Each row below holds a small network's activations on one input, seen along a few directions.
Each table varies a few parts of the input and shows all the possible inputs, shuffled.
A made-up example of a description, with smaller parts first: one of 6 places along a line, together with either a single point or one of 9 places along a line or (one of 3 separate values, together with one of 8 places around a ring).
Shared parts are said once, and a part with two or three values counts as separate values.
In the rows, zero is written as 128.

Other details of the inputs shift rows strongly along three fixed directions, in all tables alike. That doesn't count.

Table:
r1: [145 144 127 157 155 119 116 142 123 148 136 104 100]
r2: [128 123 123 124 107 129 137 123 143 117 133 124 131]
r3: [114 107 129 117  78 134 144 119 158 105 142 142 132]
r4: [ 84 106 145 101  83 130 132 132 166 104 154 117 132]
r5: [122 128 127 117 133 129 126 120 116 128 119 141 140]
r6: [136 124 126 124 110 136 136 125 138 120 124 134 137]
r7: [117 111 130 116  98 133 141 120 143 110 132 134 133]
r8: [173 143 115 126 131 142 136 122 133 128 108 122 150]
r9: [ 75 101 131 110  96 123 128 117 132 113 148 170 132]
r10: [167 149 120 134 142 138 129 124 125 133 109 127 144]
r11: [ 77 122 129 119 163 111  96 123  88 149 129 217 143]
r12: [145 144 123 127 163 129 116 121 104 143 104 146 146]
r13: [ 97 117 130 134 124 114 119 130 130 130 149 144 111]
r14: [110 117 135 146 116 117 128 141 141 130 154 112  92]
r15: [128 135 133 156 135 115 122 143 134 138 147 110  96]
r16: [153 134 125 123 127 138 139 121 126 122 113 103 139]
r17: [156 145 121 121 145 139 133 119 113 129 102 115 147]
r18: [146 128 124 117 119 141 141 121 131 118 111 121 145]
r19: [162 136 121 120 132 145 140 122 125 122 103 111 148]
r20: [ 97 110 137 142 102 114 131 140 147 124 160 122  95]
r21: [137 140 130 138 164 122 118 135 103 145 122 107 115]
r22: [158 133 117 125 113 140 142 121 144 116 119 101 139]
r23: [119 126 135 143 147 119 121 140 118 138 137 110 100]
r24: [152 121 123 126  84 140 156 126 164 106 130  91 126]
r25: [116 135 123 121 151 122 110 125 104 143 119 191 148]
r26: [164 142 124 118 151 142 132 120 109 132  92 127 155]
r27: [121 129 123 123 127 129 120 122 123 130 126 174 148]
r28: [153 130 123 116 129 143 137 120 123 122 106 125 151]
r29: [ 95 129 133 137 166 106 101 134  98 153 136 166 116]
r30: [107 141 156 155 162 107 108 167 133 150 159  48  70]
r31: [108 111 126 111  94 135 141 116 140 106 136 139 139]
r32: [134 135 131 152 149 118 120 148 122 145 137  98  95]
Each input here is: one of 2 separate values, together with either a single point or (one of 3 separate values, together with one of 5 places along a line).

Table:
r33: [164 135 129 134 133 138 131 143 149 129 124  65 121]
r34: [103 118 142 108 133 126 111 132 134 131 125 159 146]
r35: [144 141 111 139 159 122 121 129 101 147 115 140 128]
r36: [127 143 143 135 182 122  97 152 108 160 120 134 121]
r37: [109 131 136 147 118 118 124 139 145 124 165  95  95]
r38: [136 161 133 143 173 125 105 137 101 150 124 131 129]
r39: [ 82 111 131 153 113 101 120 128 132 129 173 133  82]
r40: [ 84 127 118 127 155 111 103 119  99 139 147 172 130]
r41: [131 115 113 111  85 134 148 118 161 105 137 103 137]
r42: [149 134 129 129 110 130 138 114 155 112 132  75 131]
r43: [133 152 132 145 189 108 100 125  96 155 124 104 119]
r44: [ 69 100 140 115  76 112 133 128 166 108 168 137 112]
r45: [109 141 140 124 157 116 108 136 114 144 122 144 131]
r46: [ 57  92 142 129  56 114 135 119 159 102 179 181 112]
r47: [126 117 149 108  83 141 139 132 177 105 133 114 141]
r48: [134 143 129 160 165 112 114 126  91 153 125 162 106]
r49: [161 105 117 134  83 145 158 124 159 106 125 122 125]
r50: [104 130 133 123 158 128 104 146 114 146 131 168 136]
r51: [ 80 108 131 121  74 123 139 139 163 107 171 134 112]
r52: [ 96 145 148 132 161 113  97 130 103 149 134 170 129]
r53: [154 122 118 122 102 149 146 135 163 110 130  84 138]
r54: [167 157 128 114 156 139 122 104 115 129  92 123 170]
r55: [ 62  92 161 104 113 124 137 136 115 111 142  90  96]
r56: [155 125 117 127  86 140 156 122 153 109 126 112 134]
r57: [158 112 100  96  72 154 163  90 138  96  95 200 187]
r58: [114 114 135 143 144 119 117 140 111 146 128 187 112]
r59: [100 109 115 131 115 115 126 102 111 125 138 199 128]
r60: [132 137 117 174 165 101 119 152 111 155 150  74  65]
r61: [188 151 121 133 130 148 143 105 111 126  85 158 163]
r62: [ 98 149 150 130 173 109  94 125  98 151 125 165 134]
r63: [ 92 110 133 114 148 115 104 129 120 137 133 158 137]
r64: [159 134 106 124 103 142 152 129 154 110 130  75 133]
r65: [106 123 125 142 109 117 127 130 145 120 166 101 104]
r66: [124 110 118 140 147 121 119 130 106 142 122 177 119]
r67: [ 78 126 146 107 131 115 110 128 122 135 131 190 144]
r68: [187 137  99 120 125 147 151 102 112 120  84 158 167]
r69: [157 159 127 153 182 121 114 145  91 161 108 125 116]
r70: [148 139 128 125 106 137 137 114 150 113 130  99 141]
r71: [ 90 113 115 135 112 111 129 140 141 123 169 105  96]
r72: [141 134 118 187 160  99 122 136 109 151 153  81  56]
r73: [110 136 129 131 145 121 112 116  98 139 124 190 142]
r74: [150 147 127 159 168 117 121 142  92 160 112 150 106]
r75: [131 117 116 106  79 138 150 117 165 102 134 110 143]
r76: [185 149 116 113 167 150 122 126 117 138  86 106 167]
r77: [113 129 115 141 151 111 113 113 100 141 137 156 121]
r78: [114 130 130 132 144 120 121 129  92 147 114 220 135]
r79: [129 152 122 132 172 124 111 144 100 151 121 134 130]
r80: [ 69 105 159 121 150 115 126 144  95 132 140  73  80]
r81: [162 113 122 129  78 150 157 128 170 103 127  95 133]
r82: [173 142 128 141 103 142 154 135 150 119 121  89 124]
r83: [156 153 115 114 143 146 125 111 114 127 103 143 174]
r84: [133 126 130 111  77 140 149 125 168 105 132 112 140]
r85: [ 44 105 165  77 148 129 114 125  68 126 105 193 151]
r86: [179 161 118 118 159 143 124 109 111 133  90 117 168]
r87: [167 133 101 104 142 155 131 119 124 122  96 130 178]
r88: [ 91 118 130 116 143 128 107 140 119 137 136 178 140]
r89: [ 78  88 130 117  85 118 129 132 164 110 170 128 111]
r90: [173 128 129 140 108 146 147 140 157 119 121  84 122]
r91: [182 133 105 115 140 154 135 116 120 126  85 137 171]
r92: [115  84 112 110  56 140 154 113 171  90 146 141 141]
r93: [170 127 111 128  83 146 163 118 159 105 119  96 136]
r94: [131 127 125 152 149 121 120 158 137 139 153  66  87]
r95: [144 123 130 119  91 152 146 140 170 108 134  99 138]
r96: [104 112 127 162 111 103 130 123 128 129 163 135  80]
r97: [142 132 136 151 163 126 117 148 105 155 113 166 111]
r98: [101 101 132  53 121 160 147  91  86  99  75 164 196]
r99: [178 131 112 112 134 155 136 116 124 125  88 148 171]
r100: [180 154 112 124 140 147 134 103 110 126  90 141 169]
r101: [116 141 117 131 161 120 108 121 100 140 131 145 136]
r102: [160 133 110 119  92 146 156 128 160 105 128  79 139]
r103: [103  86 135  74  72 156 173 101 135  79 115  84 151]
r104: [ 90 114 157 134 120 113 115 152 155 131 158 112  97]
r105: [173 137 131 132 137 135 132 139 153 126 120  50 124]
r106: [196 162 121 147 164 129 134 140 134 140 108  20 113]
r107: [135 146 135 153 146 114 123 155 134 144 143  66  86]
r108: [103 151 149 120 172 117  99 139  99 155 112 175 142]
r109: [ 85 119 135 141 123 104 114 125 134 130 169 119  98]
r110: [143 113 108  99  83 148 155  96 129 105  99 214 182]
r111: [ 62  88 146 114  83 113 123 136 167 111 172 142 112]
r112: [126 146 136 152 136 119 126 162 137 139 153  77  87]
r113: [103 110 144 147 102 121 129 151 153 128 161 129  93]
r114: [130 116 152 100 110 152 158 127 124 101 103  51 127]
r115: [139 152 144 161 148 114 118 144 133 141 147  63  86]
r116: [104 120 116 128 126 118 119 106 111 129 136 178 136]
r117: [102 127 155 147 138 114 109 164 144 145 159 103  84]
r118: [ 98 101 127 126 122 123 121 128 116 134 130 216 130]
r119: [ 43 102 162 123  78 105 120 126 160 110 178 166 109]
r120: [167 145 106 157 177 116 125 130  87 156 107 126 108]
r121: [111 148 145 136 168 110 100 128 108 149 132 135 122]
r122: [163 150 136 130 116 139 142 141 153 124 120  75 124]
r123: [149 159 121 147 190 115 104 124  94 156 120  99 119]
r124: [141  93 101  93  78 153 153  93 140  97 104 209 184]
r125: [ 96 127 138 146 143  99 114 147 133 142 157  92  85]
r126: [193 168 113 117 170 146 128 125 108 141  78 106 165]
r127: [165 134 109 114 116 147 143  90 111 116  89 194 181]
r128: [178 141 131 131 127 144 137 142 157 126 118  56 126]
Question: Changing only one part turns r33 into r76. The same change can be made to r39. Which row results?
Answer: r116
Question: Changing only one part turns r68 into r120. The same change can be made to r98. Which row results?
Answer: r103
Question: Changing only one part turns r38 into r101. The same change can be made to r61. Which row results?
Answer: r59
Question: Describe the family of inputs behind these rows.
Answer: one of 6 places along a line, together with either a single point or (one of 3 separate values, together with one of 5 places along a line)
Question: Which other rows does r63 become when the choice among 3 separate values takes its other values? List them by row number.
Answer: r43, r106
Question: Which other rows does r51 become when the place on the line of 5 takes its other values? List them by row number.
Answer: r67, r69, r74, r84
Question: Which other rows does r78 become when the choice among 3 separate values takes its other values? List them by row number.
Answer: r61, r97
Question: Which other rows does r100 become when the place on the line of 5 takes its other values? List them by row number.
Answer: r70, r83, r121, r127
Question: Which other rows does r112 become when the place on the line of 6 takes its other values? List them by row number.
Answer: r51, r64, r71, r79, r102
Question: Which other rows does r122 become when the place on the line of 6 takes its other values? List them by row number.
Answer: r41, r75, r84, r107, r126

Table:
r129: [119 148 126 117 163 123  97 118 102 147 115 208 173]
r130: [155 143 128 123  98 141 139 119 161 115 133 108 149]
r131: [ 84 100 150 139 101 115 133 150 151 124 162 128  85]
r132: [137 123 103 103  82 153 138  94 159 109 119 207 196]
r133: [221 149 117 139 154 155 143 138 121 144  82 100 145]
r134: [103 123 135 149 145 107 129 128 106 138 145 109  89]
r135: [154 125 138 114  98 150 148 132 148 108 111 106 138]
r136: [133 129 105 124 158 123 121 113  85 136 112 176 135]
r137: [ 95 124 134 115 178 117 103 122  88 143 128 104 118]
r138: [ 77 116 124 121 123 112 100 122 128 134 155 226 144]
r139: [136 146 147 122 157 139 122 141 104 141 100 127 129]
r140: [153 105 132 144  77 135 160 149 177 109 143  78 100]
r141: [192 144  92 139 143 143 150 112 108 130  94 105 139]
r142: [141 144 118 158 188 110 113 131  76 160 113 119 104]
r143: [129 133 130 176 150 103 127 144 112 147 151  52  54]
r144: [161 138 124 124 126 139 145 108 116 111 105  89 136]
r145: [114 128 126  84  78 140 142 117 180  96 134  96 165]
r146: [106 110 141  75 112 155 131 134 139 102 114 119 166]
r147: [103 145 142 135 147 112 110 133 127 144 143 142 129]
r148: [ 93 108 144 143 135 111 118 148 125 139 145 152  97]
r149: [ 80 107 133 144  76 104 119 137 177 110 186 136  96]
Question: Changing only one part turns r145 into r137. The same change can be made to r149. Which row results?
Answer: r142
Question: Describe the family of inputs behind these rows.
Answer: one of 3 separate values, together with either a single point or one of 6 places along a line
Question: Which other rows agree with r135 in the choice among 3 separate values? List them by row number.
Answer: r131, r133, r139, r140, r146, r148
